These are the activations of a small neural network, seen along a few directions. Each row is one input.
Each table varies a few parts of the input and shows all the possible inputs, shuffled.
Descriptions start from the smaller parts, as in this example, which fits no table here: one of 6 places along a line, together with either a single point or one of 11 places along a line or (one of 3 separate values, together with one of 8 places around a ring).
Shared parts are said once, and a part with two or three values counts as separate values.
In the rows, zero is written as 128.

Other details of the inputs vary at random and push rows far along two fixed directions, the same in every table; ignore that.
To show where, the next rows are all for the same input, with only those details redrawn:
[ 97 117 104  83  90  93 147 139 173 130 191]
[121 128 121 124 123  87 146 107 165 130 147]
[128 121 118 128 128  78 145  95 161 134 131]
[115 101  99  96 104  74 146 109 166 140 151]
[158 142 143 184 172  74 144  58 150 132  78]
[139 175 162 184 165 103 146  94 159 115 126]
[109 154 136 127 120 107 147 132 170 118 178]
[134 177 161 179 160 107 146 101 161 114 136]

A family of inputs:
R1: [148 119 149 201 139 125 131  84 151 131  30]
R2: [102 147 183 119 131 155 139 171 170 145 174]
R3: [128 176 133 151 144 162 138 160  97 112 159]
R4: [125  98 126  90 104 140  87 200 158 108 192]
R5: [153 129 161 128  99 121 121 121 150 130 109]
R6: [108 142 135 118 113 146 158 149 109 106 156]
R7: [ 97  99 101  92  91 137 103 174 159 166 168]
R8: [137 168 129 148 165 155 114 104  99 123 123]
R9: [142  69  56  81 125  94 127  97  93 160  82]
R10: [137 175 140 175 171 146 112 111  87 120 108]
R11: [143 114 176 126  99 113 103 132 144 120 126]
R12: [131 103  74  79 103 131 131 129  99 140 153]
R13: [122 113 150 124 145 126 118 129 171 125 102]
R14: [151 164 129 152 160 153 126 113  94 121 124]
R15: [152 118  90 119 130 129 134 113  90 136 118]
R16: [ 77 114 106  64  87 139 134 142 118 118 167]
R17: [131 188 131 160 154 121 124 144 156 125 186]
R18: [126 137 164 118 120 115 114 117 154 152 106]
R19: [150 171 134 177 164 148 140 136  88 116 116]
R20: [129  46 104  99  59 110 129 127 158 142 109]
R21: [147 137 155 123 108 129  82 170 136 129 167]
R22: [123 166 130 152 159 146 120 136  95 120 119]
R23: [111 111 120 112 128 117 142 110 104 123  97]
R24: [106 169 125 135 124 158 132 187  96 110 176]
R25: [147 163 127 160 156 148 125 115  90 121 126]
R26: [107 150 135 108 134 158  98 190 171 127 179]
R27: [132  56  82  81 108  84 150  87 100 143  76]
R28: [147 142 162 170 204 149 121 149 160 142 123]
R29: [132  92 117 129 138  93 142  84  92 131  60]
R30: [128 112 106  71  99 103  89 144 144 179 138]
R31: [115 113 119 119 120 117 139 100  97 124 109]
R32: [148 122 137 148 157 116 137  57  96 124  70]
R33: [ 99 162 113 115 110 162 123 177  99 115 190]
R34: [125  75 142 116 161 120 139 130 172 146 108]
R35: [140 124 141 124 153 127 115 148 146 177 136]
R36: [125  74  84  71  87 111 155 108 104 133 125]
R37: [122  71 112 105  77 134  94 179 145 134 180]
R38: [120 124 100 116 130 123 121 141  91 133 125]
R39: [141 138 138 141 138 137 152  94 100 114 111]
R40: [144  69  60  80 121  95 114  79  91 160  94]
R41: [125 129 130 125 128 133 144  97 102 117 124]
R42: [ 96 142 139 121 113 141 150 154 104 106 153]
R43: [136 135 120  82  74 138 100 186 150 141 187]
R44: [132 167 192 156 132 173 124 179 174  77 162]
R45: [152 111 124 155 110 141 111 149 144 137 127]
R46: [127 153 205 158 136 167 107 181 166  69 169]
R47: [ 85 109 104  77  79 132 144 152 108 117 169]
R48: [191 106 130 165 167 110 102 108 143 130  63]
R49: [134 106  98 145 109 128 111 134 149 150  93]
R50: [114  81 102  83  92 121 125 149 176 115 112]
R51: [123 124  94 114 139 126 109 106  94 140 109]
R52: [142 138 166 195 188 149 123 140 146 164 114]
R53: [157 122 135 147 155 118 146  63  96 122  67]
R54: [106  70  87  80  89  96 151 129  97 134 114]
R55: [153  94  78 115 136 105 121  77  85 152  90]
R56: [131 169 137 152 144 163 106 175 167 102 134]
R57: [108 114  82  72  99 137 132 169 105 132 174]
R58: [122 203 145 141 150 191 126 154 110 103 180]
R59: [ 80  89 125  89  76 137 125 160 174 152 156]
R60: [139 164 160 173 156 146 147  95  97 104 109]
R61: [152 132 142 165 172 117 149  67  97 121  47]
R62: [155 126 111 167 166 107 126  95  76 139  64]
R63: [147 106 184 192 126 133 112 115 143 110  98]
R64: [160  81  68  87  93  79  99 102 136 176  66]
R65: [ 99 174 162 142 134 159 136 137 108  96 152]
R66: [122 185 167 146 149 175 147 121 115  93 144]
R67: [129 144 142 124  95 126 125 130 156 128 103]
R68: [124 128 128 128 121 130 161 131 102 112 123]
R69: [101 148 137 102 120 158 137 124 119 107 161]
R70: [ 89 127 177 142 131 166 145 177 174 142 173]
R71: [127 138 130 140 134  88 146 101 162 128 138]
R72: [135 146 115 152 150 133 118 110  85 131 111]
Question: Changing only one part turns R11 into R21. The same change can be made to R61. Which row results?
Answer: R9
Question: Changing only one part turns R49 into R1. The same change can be made to R7. Which row results?
Answer: R59
Question: What is each input in this table made of?
Answer: one of 2 separate values, together with either a single point or (one of 3 separate values, together with one of 5 places along a line) or (one of 4 places along a line, together with one of 5 places around a ring)
Question: Which other rows does R50 become when the choice among 3 separate values takes its other values? List them by row number.
Answer: R1, R67
Question: Which other rows does R9 become when the place on the ring of 5 takes its other values? List them by row number.
Answer: R8, R22, R51, R58

A family of inputs:
R73: [120 156 158 143 146 133 126 141 154 134 146]
R74: [132 190 120 146 143 159 120 152  93 110 166]
R75: [165 148 166 187 167 126 106 105 129 133  72]
R76: [ 75 147 142  84  67 162 138 203 170 108 229]
R77: [149 134 161 184 156 114 134  94 143 115  83]
R78: [149 140 157 180 173 116 134  97 142 143  89]
R79: [118 193 132 139 124 150 143 133  96  93 171]
R80: [ 82 140  78  52  84 135 144 171 112 124 232]
R81: [159 142 166 171 154 126 113  95 134 129  79]
R82: [ 96 113 125  82  77 133 138 174 166 109 190]
R83: [106 119 115  80  96 151 103 188 160 143 185]
R84: [144 136 158 183 166 112 137  94 148 122  86]
R85: [126 222 210 202 155 196 120 185 148  94 176]
R86: [146 152 127 164 169 154 135  96  47 116  78]
R87: [ 91 113 121  80  87 130 142 173 171 117 192]
R88: [173 114 147 178 164 110 118  96 131 129  62]
R89: [ 73 157 110  79  93 178 155 169  78  95 199]
R90: [148 175 183 196 177 125 128  95 145 123  82]
R91: [150 108  81 110 116  95 129  82  78 132  98]
R92: [158  33  71  96 120  75 114 102 139 167  68]
R93: [161 132 163 180 156 120 127 102 136 114  81]
R94: [134 152 149 149 144 146 103 157 147 135 133]
R95: [ 96  97  50  39  71 101 145 130 105 135 178]
R96: [141  92 129 135 121 106 123 113 140 129 102]
R97: [119  41  36  54 108  82 154  64  60 158  68]
R98: [121 221 212 206 158 197 120 191 153  80 188]
R99: [129 147 162 151 123 144 125 143 144 119 138]
R100: [128 174 180 190 174 146 135 136 154 113 142]
R101: [ 94  53  42  20  63 119 142 129  63 140 142]
R102: [135  46  84  90 105  67 136  82 146 168  75]
R103: [105 138 143 116 124 139 139 168 164 120 185]
R104: [139  49  86  81 120  71 122  83 147 179  83]
R105: [164 126 156 171 154 106 113  85 129 136  57]
R106: [ 67 162 109  76 111 180 156 182  84 109 221]
R107: [104 114 112  89  92 149 115 193 158 141 187]
R108: [150 147 165 174 152 114 125  93 140 125  78]
R109: [152 146 165 171 153 121 124  88 142 125  79]
R110: [147 147 162 170 163 119 127  88 147 133  82]
R111: [159  46  88  94 113  80 104  86 131 171  60]
R112: [140 147 153 174 158 147 113 150 148 123 130]
R113: [137  31  23  57 114  91 129  82  52 170  61]
R114: [ 94 136  77  52  64 149 124 187 102 115 225]
Question: Changing only one part turns R111 into R83. The same change can be made to R75. Which row results?
Answer: R94
Question: What is each input in this table made of?
Answer: one of 6 places along a line, together with either one of 2 separate values or one of 5 places along a line
Question: Which other rows agree with R90 in the place on the line of 6? List them by row number.
Answer: R84, R87, R95, R97, R102, R110
Question: Which other rows agree with R108 in the place on the line of 6? List them by row number.
Answer: R76, R77, R79, R82, R89, R109
Question: Start at R103 and move only the place on the line of 5, one step at a time. The first step leads to R100. Which rows follow, in order?
Answer: R78, R73, R104
Question: Which other rows does R114 become when the choice among 2 separate values takes its other values? List them by row number.
Answer: R86

A family of inputs:
R115: [113 177 170 116 125 175 112 183 146 110 199]
R116: [108 158 134 129 136 131 149 108 114 128 137]
R117: [142  96  93 106 131 115 108 116 124 165  91]
R118: [109  95 101  64  84 112 135 118 111 130 153]
R119: [122 144 139 151 125 147 138 136 138 118 121]
R120: [122  34  88  52  73  73 124 108 142 160 107]
R121: [ 99 131 118  97 120 141 143 168 134 107 191]
R122: [159 157 156 178 159 140 118 104 103 102  80]
R123: [132 177 186 177 135 164 115 152 132 107 133]
R124: [127  97  74  72  81  70 123 122 164 146 167]
R125: [162  52  90 141 136  85 130  82 117 150  49]
R126: [112 135 154 140 135 135 134 151 151 126 158]
R127: [166 193 144 197 153 118 112 117 136 119 123]
R128: [ 93  80 101  64  82 100 137 134 159 157 142]
R129: [ 90 134 134 101  97 145 150 159 162 115 178]
R130: [137 131 149 146 114 145 125 137 129 106 120]
R131: [ 98 143 118  94 116 141 149 157 113 119 198]
R132: [137 176 148 180 168 149 130 116 115 109  95]
R133: [105 139 136  91 102 144 131 156 134  98 179]
R134: [116 159 176 141 116 157 137 155 148  89 167]
R135: [141  47  79 104 110  70 123  76 126 181  39]
R136: [ 98  89  83  60  96 107 142 127 140 135 144]
R137: [ 85 154 109  94  94 156 140 162 111 126 186]
R138: [150 164 146 190 179 147 129 127 104 103 105]
R139: [158 159 153 186 184 152 105 132 119 134 106]
R140: [162  86  82 137 151  88 135  68  73 156  56]
R141: [126 123 145 150 141 129 145 131 145 114 138]
R142: [157 164 154 181 156 140 124  90  82 115  83]
R143: [159 105 135 180 162 108 120  97 120 149  61]
R144: [ 99 141 125  83 115 150 122 170 154 139 186]
R145: [133 134 138 134 158 137 116 139 141 139 144]
R146: [177 123 139 160 161 125  96  97 109 143  61]
Question: Changing only one part turns R134 into R130. The same change can be made to R118. Which row results?
Answer: R142
Question: What is each input in this table made of?
Answer: one of 2 separate values, together with either a single point or (one of 3 separate values, together with one of 5 places along a line)
Question: Start at R131 and move only the place on the line of 5, one step at a time. The first step leads to R121. Which rows follow, in order?
Answer: R141, R126, R145
Question: Which other rows does R144 become when the choice among 2 separate values takes its other values? List them by row number.
Answer: R117
